A small network was shown many inputs. Here are its activations along a few directions, one row for each input.
In each table, some parts of the input vary, and every possible input appears once, in random order.
Descriptions start from the smaller parts, as in this example, which fits no table here: values(2) and (point or line(11) or (ring(5) and line(6))).
Shared parts are said once, and a part with two or three values counts as separate values.
In the rows, zero is written as 128.

Other details of the inputs vary at random and push rows far along three fixed directions, the same in every table; ignore that.

A family of inputs:
row 1: [176 157  94  97 195 180 106 107  85 158  69 108 164]
row 2: [ 82 140  84 157  70 169 101 130 166 206 120 146  93]
row 3: [108 124 122 176  85 202 131  85 141 204 110 124  82]
row 4: [155 144 141  61 151  84 125 143 139  64 130  90 192]
row 5: [ 96  76  46 116 114  93  96 138  71 157 114 151 106]
row 6: [154 209 198 134 154 146 145 100 235 131 147 101 175]
row 7: [ 67 134 161 146  64 117 142 143 180 118 190 121 109]
row 8: [160 135  90  83 207 143  97  89 102 167  93  95 171]
row 9: [105  75 150 124 110  87 150 180  60  54 179 135  96]
row 10: [154 147  72  88 206 164  68 131  92 141 122  89 137]
row 11: [115 100 122 131  94  36 145 181 105  66 140 185 125]
row 12: [ 96 105 116 171  99 185 126  65 147 206 134 103  81]
row 13: [144  73  81 158 141 116 132  98  57 147  85 159  81]
row 14: [151 193 199 136 154 139 142 100 248 134 143 109 188]
row 15: [105  93  58 126 111 123 106 156  55 148  96 163  91]
row 16: [128  90  61 151 138 110 107 140  62 136 108 159  64]
row 17: [182 158  75 116 225 175  74 136  95 132 112 114 109]
row 18: [114  56 159 119 104  67 160 141  76  69 158 149 131]
row 19: [108 140 159 157  57  95 160 121 211 115 144 131 107]
row 20: [134  88 158 147 109  55 188 138  79  65 123 166 121]
row 21: [174 148 173  84 168 131 130 155 114  68 130 126 190]
row 22: [164 145 175  82 164 105 143 148 127  86 108 130 217]
row 23: [105  53 159 116 102  42 172 134  89  88 135 150 156]
row 24: [161 197 198 138 157 165 129 106 235 117 164 106 162]
row 25: [ 97 127 117 164  84 174 136  86 152 221 103 133  98]
row 26: [ 95 139 167 140  33 119 161 138 193 120 139 125 120]
row 27: [165 163  74  93 195 183  71 150  85 143  97 109 135]
row 28: [ 91 113 111 168  98 176 134  63 150 213 126 103  88]
row 29: [ 91 151 159 169  73 109 147 147 193 111 172 147  97]
row 30: [165 166 160  90 176 153 117 191  96  55 150 112 153]
Each input here is: values(3) and (point or line(4) or line(5)).
Changing only the values(3) part turns row 23 into row 14. The same change can be made to row 4. Which row results? -> row 19
Start at row 9 and move only the line(4) part, one step at a time. The first step leads to row 10. Which rows follow, in order? -> row 7, row 5
Change only the values(3) part in row 25. List by row number the other rows that result. -> row 6, row 8
Change only the values(3) part in row 11. List by row number the other rows that result. -> row 2, row 5
